These are the activations of a small neural network, seen along a few directions. Each row is one input.
Each table varies a few parts of the input and shows all the possible inputs, shuffled.
A made-up example of a description, with smaller parts first: line(4) and (point or line(11) or (values(2) and ring(8))).
Shared parts are said once, and a part with two or three values counts as separate values.

Other details of the inputs vary at random and push rows far along two fixed directions, the same in every table; ignore that.

Rows:
x1: [ -3   9  26  67 -22 -10   5  -4  27 -39  -9  20  14  23]
x2: [ -6  25  10  60 -25  -7 -10   9  22 -31  34  25  -9  28]
x3: [-12  -5  17  68 -31 -29  10  10  26 -41 -19  21  -8   3]
x4: [ -9  -1  -1 -94  20  19 -11  -1 -39  30   2 -26  24 -15]
x5: [  7  24 -21  64 -12   3   3   3  15 -36  32  17  -4  42]
x6: [ -2  -9  13 -85  25  11 -18  -9 -40  37   3 -20  23 -26]
x7: [ -1 -14 -11   1 -13  47   2   7  74  45  11  41 -41  -4]
x8: [ 11 -20 -17 -87  33  -4   0  -7 -44  30 -14 -31   4 -22]
x9: [  3  19   8  30 -15 -17 -16   2 -23 -49   7 -22   5   8]
x10: [ -6  26   2  24 -19 -20 -15   9 -22 -49  14 -20   0  14]
x11: [-26  11  43 -21   1 -64 -11 -18 -87 -40  -8 -30  47 -15]
x12: [  4  -5 -26 -30  22  31  -1  -1  18  42  20  16  -6   1]
x13: [ -9  12  44 -22   1 -61 -17 -21 -86 -39  -5 -36  47  -9]
x14: [-15 -16 -15   9  11  29  23   2  70  44  -9  52  -9  -4]
x15: [ 19 -15  11  29  -9  61   6  24  62  64  -1  19 -36 -13]
x16: [ 11  -5  13 -66  24  30 -12  20 -48  46 -21 -61  14 -35]
x17: [ 14  -5  13 -12  10  57   1  24  15  53  -8 -12   5 -10]
x18: [ 11   6   4  65 -29 -10  -7  14  20 -40  10  14 -22  17]
x19: [  4  13  35  31  -7 -30 -12 -10 -21 -39  12  -4  17  12]
x20: [  2 -15  19 -82  28  15  -7 -13 -30  26 -18 -27  32 -21]
x21: [   4   23   -6  -29    3  -55  -18  -23 -107  -37   30  -45   10    1]
x22: [ -4   9  23  34 -16 -32  -5  -5 -15 -49 -19 -18  18   2]
x23: [  0  23 -25  59 -24 -13   0   0  13 -27  43  22 -37  34]
x24: [ -3 -12 -17 -82  31  -2   3 -12 -36  26 -29 -34  22 -26]
x25: [  6 -18   1 -29   0  31  -6  -5  25  39   2  13 -19 -20]
x26: [-20 -11  -9 -84  33  -1  12 -12 -42  29 -23 -17  35 -23]
x27: [-16 -15 -23 -27  17  17  18   1  27  27 -29   8   0 -19]
x28: [ -6  33 -17  22  -5 -29 -10   0 -33 -32  46  -1   0  32]
x29: [ 19  15  23  49 -20 -16 -10  29 -40 -24   2 -34  -6   4]
x30: [-17 -26   2  11  -2  38  17   9  81  29 -39  32  -9 -20]
x31: [  9   5  29 -26  -2 -59 -17  -8 -87 -50  -7 -51  23 -10]
x32: [  2 -15 -21   8  10  43  23   0  73  38 -14  40  -3   9]
x33: [ -4  -1 -45 -37  16  34   2  10  22  30   8  -1 -19   4]
x34: [  2  21  16  29 -13 -13 -13  -3 -26 -44  16 -10  18  19]
x35: [ 11  16 -15  67  -9  -9   5   2  24 -43   9   4 -12  29]
x36: [ 11 -28   9   9  -4  42   8  -4  80  42  -8  39 -30 -12]
x37: [  7 -11 -13 -27  26  23   6  -7  25  39   8  16  -1   0]
x38: [  0  16   3  22 -24 -31 -13  13 -28 -44  15 -11 -11  13]
x39: [  5 -25 -22 -30  12  11  15   2  24  35 -24  11 -11 -13]
x40: [  1 -11 -44 -39  11  24   4  15  16  36   9   8 -30   3]
x41: [-18   8  26  67 -23 -14  11   0  24 -41 -12  25  14  16]
x42: [  0  16   1  69 -12 -22   8  -6  21 -28  12  28   2  27]
x43: [ -2   4  32  34 -24 -42  -5 -18 -22 -37  -5  -4   7  -3]
x44: [  9 -15 -10 -87  31  -4  -2 -24 -45  37  -1 -25   3 -26]
x45: [  5 -22 -19   9   1  30  20  -8  71  46 -10  44 -28  -6]
x46: [  9 -10 -19 -30  24  33  11  -5  25  31  -1   8   5   5]
x47: [  8 -23  -1   9   4  51   7   8  86  29 -23  24 -18  -7]
x48: [  2  -5 -32 -87  34  14  -9  -5 -45  27  -2 -39  10 -18]
x49: [-21   5  38 -21 -10 -70  -8 -23 -89 -41 -12 -35  30 -25]
x50: [ -2  30 -28  58 -15   1   4   9  17 -35  40  19 -10  48]
x51: [ 15  23  30  88 -22   9  -7  25  11 -10  21   2  -5  19]
x52: [  3 -32   7 -25   1  15   7   4  35  31 -36  10  -5 -23]
x53: [ 13  12 -26  65 -18 -12   1  11  13 -35  22  16 -30  31]
x54: [-10 -25 -22 -28  11   7  21   6  23  31 -27  17 -11 -20]
x55: [-14  11   2  33 -14 -49  11 -15 -30 -36   4   4   0   1]
Description of these inputs: ring(5) and (point or (values(2) and line(5))).
Q: The inputs of x55 and x26 match in every part but the ring(5) part. If x44 is changed in the same way as x55 into x26, which row does it become?
A: x46
Q: Start at x27 and move only the line(5) part, one step at a time. The first step leads to x24. Which rows follow, in order?
A: x35, x48, x33
Q: Change only the line(5) part in x49. List by row number the other rows that result.
A: x7, x25, x36, x43
Q: List by row number the other rows that have the ring(5) part in common with x28.
A: x2, x6, x11, x12, x13, x14, x19, x37, x42, x51
Q: Change only the values(2) part in x46. List by row number the other rows that result.
A: x20
Q: Start at x16 and move only the ring(5) part, one step at a time. The first step leads to x29. Which rows follow, in order?
A: x15, x51, x17

Rows:
x56: [ 14  27 -16  48 -15   8   1   2   1 -27  22  -8 -12  29]
x57: [-10   3 -19  27  -7 -22   1  11   0 -42  -9   2 -14   5]
x58: [ 12  22 -19  71 -11  24  -4  18  46 -12  27   7 -26  24]
x59: [-19  11  21  53 -26 -22   5 -13  14 -26  -1  23   7  -2]
x60: [  1  15  36  45 -24 -22  -9  -2 -13 -40 -13 -26   7  -1]
x61: [ 14  14  21  29 -25  -5 -20  22 -10 -22  14 -18 -14  14]
x62: [  3  28 -10   8  -4 -24 -10  -7 -73 -46  29 -40  16  19]
x63: [ -6 -27 -32 -52  10  17  11   5   9  17 -25  -2  -8 -16]
x64: [-13 -29   5 -14   5  48   7 -15  92  56 -20  49  -9 -16]
x65: [-11   9  32   9 -18 -33  -9 -14 -59 -50  -8 -34  27 -11]
x66: [ 29 -41  -3   3  23  42  25   7  62  79 -23  34 -18 -14]
x67: [  1 -21   4 -85   9  30 -15  11 -32  41   0 -21   4 -24]
x68: [ 10 -19   2 -57  -1  49  -7  16  18  53  -8  -2 -16 -15]
x69: [   2   -9   17 -124   27  -16  -27  -22  -77   15   16  -33   25  -23]
x70: [ 17  -8  28  86 -25 -21  11 -11  26 -14  -9  20 -24  -7]
x71: [ 25  20  -5  18   3 -52  -4 -19 -86 -22  27 -39  -6   3]
x72: [-14  26 -22  47  -5  -5  15   1   5  -7  31  18 -11  26]
x73: [-25   4  17  72 -23  -2  21  -2  52  -5  -4  41 -10   5]
x74: [ 12 -16   0 -29  17  49  13  10  33  44 -27   5  12  -3]
x75: [  5 -30 -32 -25   7  45  14  19  76  45 -34  14 -33 -11]
x76: [-13 -28 -36 -46  14  11   8 -12  44  28 -17  29 -12  -7]
x77: [  0  12 -10  -5 -13 -46  -1  -2 -57 -56 -13 -36   5   8]
x78: [ -6  14   6  61 -33  -4  -4  14  30 -14  29  40 -19  21]
x79: [ -4   2 -17  15  -7 -43   2 -21   4 -58   7  15  -5  21]
x80: [  8  10  15  47   1 -11   4 -15  25 -39  13  29  20  36]
x81: [  5   5  11  43  -7   0   6  10  -4 -31  -2   2  23  22]
x82: [  1  27 -18  54  -4   8  -7   9   3 -27  28   1 -13  22]
x83: [ -3 -15  -1 -43  29  21   4 -11  19  37 -11  17  29   1]
x84: [ -21   -5   11 -110   21  -16   -9    2  -82   43    5  -33   20  -31]
x85: [ 14  16  19  56  -8  -4   0  16   6 -28  -6 -10  13  25]
x86: [  0  12   9  57 -28  -4 -14   5  37 -24  32  39 -18  30]
x87: [ -3  11  -8  -1  -4 -51 -10   8 -52 -55  -8 -41   4  -3]
x88: [ -1 -23  13 -47   4  44   7  -6  29  47 -37  -4   1 -33]
x89: [ 19 -46 -34 -14  13  22  26   1  59  60 -29  32 -46 -24]
x90: [-18 -20 -35 -56  13   2  16  -4  16  32 -21  18  -5 -21]
x91: [  8  19  22  35 -23 -17 -25  25 -22 -34  23 -20  -8   8]
x92: [-28 -15 -27 -80  23 -23  16  -6 -37  26 -22 -12   7 -25]
x93: [ 17  22 -17  69 -14  26  -1  13  45  -9  21   4 -28  32]
x94: [-14 -17  -9  -5  21  42  32  14  62  65 -15  43   5   0]
x95: [ 21 -21  18 -97  20 -27 -15  -8 -98  42  -1 -49   1 -42]
x96: [ -5  -7 -42 -14  14  61  17   1  71  70  12  45 -22  -1]
x97: [ -6  18  41  -1  -7 -45 -20  -6 -70 -47 -10 -55  30 -22]
x98: [  -5   -8   13 -107   23    4  -29   10  -77   31   -1  -46   15  -38]
x99: [  3   8   6  79  -4  18   6  21  49 -19  -2  29   3  24]
x100: [ -1  23 -20  27  -1  -5  -5 -17   3 -20  35  12  -2  29]
x101: [  8  18  20  46  -2 -17  -6  17 -16 -37   0 -19  24  15]
x102: [-14 -19  15 -39  13  31  -3  -1  17  36 -29  -2   5 -39]
x103: [-10  16  44 -36   2 -72 -22 -46 -96 -65   5 -41  46  -8]
x104: [  7  26 -13  23   3 -15  -5 -26  -7 -40  43   5   1  31]
x105: [ -8 -13  -3 -43  26  24  15  -1  13  49 -14  18  28 -11]
Q: The inputs of x74 and x77 match in every part but one. If x101 is changed in the same way as x74 into x77, which row does it become?
A: x87
Q: The inputs of x76 and x86 match in every part but one. If x79 is changed in the same way as x76 into x86, which row does it become?
A: x69
Q: What is each input in this table made of?
A: values(5) and (point or line(4) or ring(5))
Q: List by row number the other rows that have the values(5) part in common with x82.
A: x56, x58, x62, x71, x72, x93, x96, x100, x104
Q: Change only the values(5) part in x85. List by row number the other rows that result.
A: x60, x61, x75, x93
Q: Change only the ring(5) part in x68. List by row number the other rows that result.
A: x61, x67, x91, x98
Q: List by row number the other rows that have the values(5) part in common with x73.
A: x59, x60, x64, x65, x70, x88, x97, x102, x103

Rows:
x106: [-5 -3 -2  1  4  7 11 -1 13 12 -8 10  6  2]
x107: [  1  14  21  34 -12 -20  -7  -4 -20 -40  10  -5  12  13]
x108: [  -5   -7    5 -103   34  -24   -8  -19  -80   14  -18  -47   39  -29]
x109: [ -2  -8 -10  -3   0   5   5  -1  17   1 -10   3  -6  -3]
x110: [ -5   1 -14  -7   2  10   1   3  14   4   2   9  -5   6]
x111: [ 6  1 -8  1  0 19 -1  7 11  9  1 -4 -5  1]
x112: [  3  -5  -9  -1   1   6   5   8   9  11   2   5 -13  -2]
x113: [ -6   5  19  19 -11 -11  -5   1  -1 -11  -1   0   3  -3]
x114: [ 6  2  1 -1 -3 15 -4  2 11 14  9  3 -7  0]
x115: [  3  11   5  34  -8 -31  -1  -5 -19 -40  -3 -10   6   7]
x116: [ 1 -4  7 -1  3 15  2  2 17  5 -7  3  5  2]
x117: [ -1  32   4  55 -18 -53  -5   0 -53 -72  19 -23   6  22]
x118: [ 3 -7  3  0  2  1  2 -7 16  9 -6 10 -4 -7]
x119: [  4   3 -12  -2   9  13   1   4  11  12   7   3  -2  10]
x120: [-3 -8 -2 -5 -3  2  2 -7 17  6 -2  9 -9 -4]
x121: [ -5  -6   6   4  -1  11   1   8  16   7 -14   0   1 -10]
x122: [ -4  26   2  34  -9 -39  -2  -1 -38 -52  18 -13   9  22]
x123: [-4 -7 -5 -7  0  4  3 -7 17  3  0 14 -2  0]
x124: [-4 -5  1  2  3  7  8 -5 10 13 -2 14  5 -1]
x125: [ -8  -3   8   0   1   9   1   6  18   7 -10   6   7  -3]
x126: [ -1  29  10  53 -20 -49  -6  -5 -41 -60  26 -11   0  21]
x127: [  6 -11   0   1   1   0   4   0  14   9 -12   7  -6  -7]
x128: [  1  11   9  34  -8 -29  -2 -10 -12 -36   7   4   9  12]
x129: [  1 -12  -5  -4  -4   1   3   1  14   5  -7   7 -11  -4]
x130: [ -8  -9  21 -96  21 -26 -15  -5 -90  15 -20 -55  33 -39]
x131: [-8 -5 11  0  0  9 -1  2 15  9 -5 11  6 -7]
x132: [-3 -5  4  3 -1  4  7 -5 11 16 -4 10 -2 -5]
x133: [ -5  -1 -11  -7   0  10  -1   0  12   6   8  13  -6   3]
x134: [  5   1   6 -63  12 -13 -14  -2 -67   9  -1 -42  17 -18]
x135: [  6   0  -6   0   4  11  -2   0  10  16  11   4 -10   3]
x136: [ 3  4 -6 -3  2 18 -1  6 13  9  5  2  1  8]
x137: [  7 -10  12   2  -3  12   0   6  13   8  -9   1  -5  -5]
x138: [  7  17  -6  42  -7 -15  -4   4 -14 -31  14  -9  -4  18]
x139: [-5 -6 -8 -8  2  4  5 -3 19  2 -6  9  0  3]
x140: [ 4 -6 14  1 -2 13 -2 -2 15 10 -4  4 -4 -5]
x141: [  4  -6   6   2   1  16   1   4  14   5 -11  -3  -1  -5]
x142: [ -2  -5  -4   5   2   8  11   1  11  11 -12   4   0  -5]
x143: [ 4  0 -9 -1  8 13 -2  0  9 13 13  8 -3  7]
x144: [  1  -9   1   4  -2   4   9   3   9  15 -10   8  -4  -6]
x145: [ -3  -1  -8  -6  -3   7  -2   0  12   9   6   9 -13  -1]
x146: [ 10  -4  -9   2   3  10   0   8   8  15   5   2 -12   3]
x147: [ 3  2 -3 -3  0 18 -3  2 11 11 10  7  0  4]
x148: [-2 -1 -9 -4  5  9  4  0 11  9 10 12 -4  3]
x149: [  1  -5 -11  -4  -4   7  -1   7  10   8   0   6 -15  -2]
x150: [ -2  -2 -16  -4   0  11   1   5  12   4  -2   3 -11  -1]
Q: The inputs of x143 and x138 match in every part but one. If x133 is changed in the same way as x143 into x138, which row does it become?
A: x150
Q: The inputs of x129 and x123 match in every part but one. If x127 is changed in the same way as x129 into x123, which row does it become?
A: x128
Q: What is each input in this table made of?
A: ring(5) and ring(9)
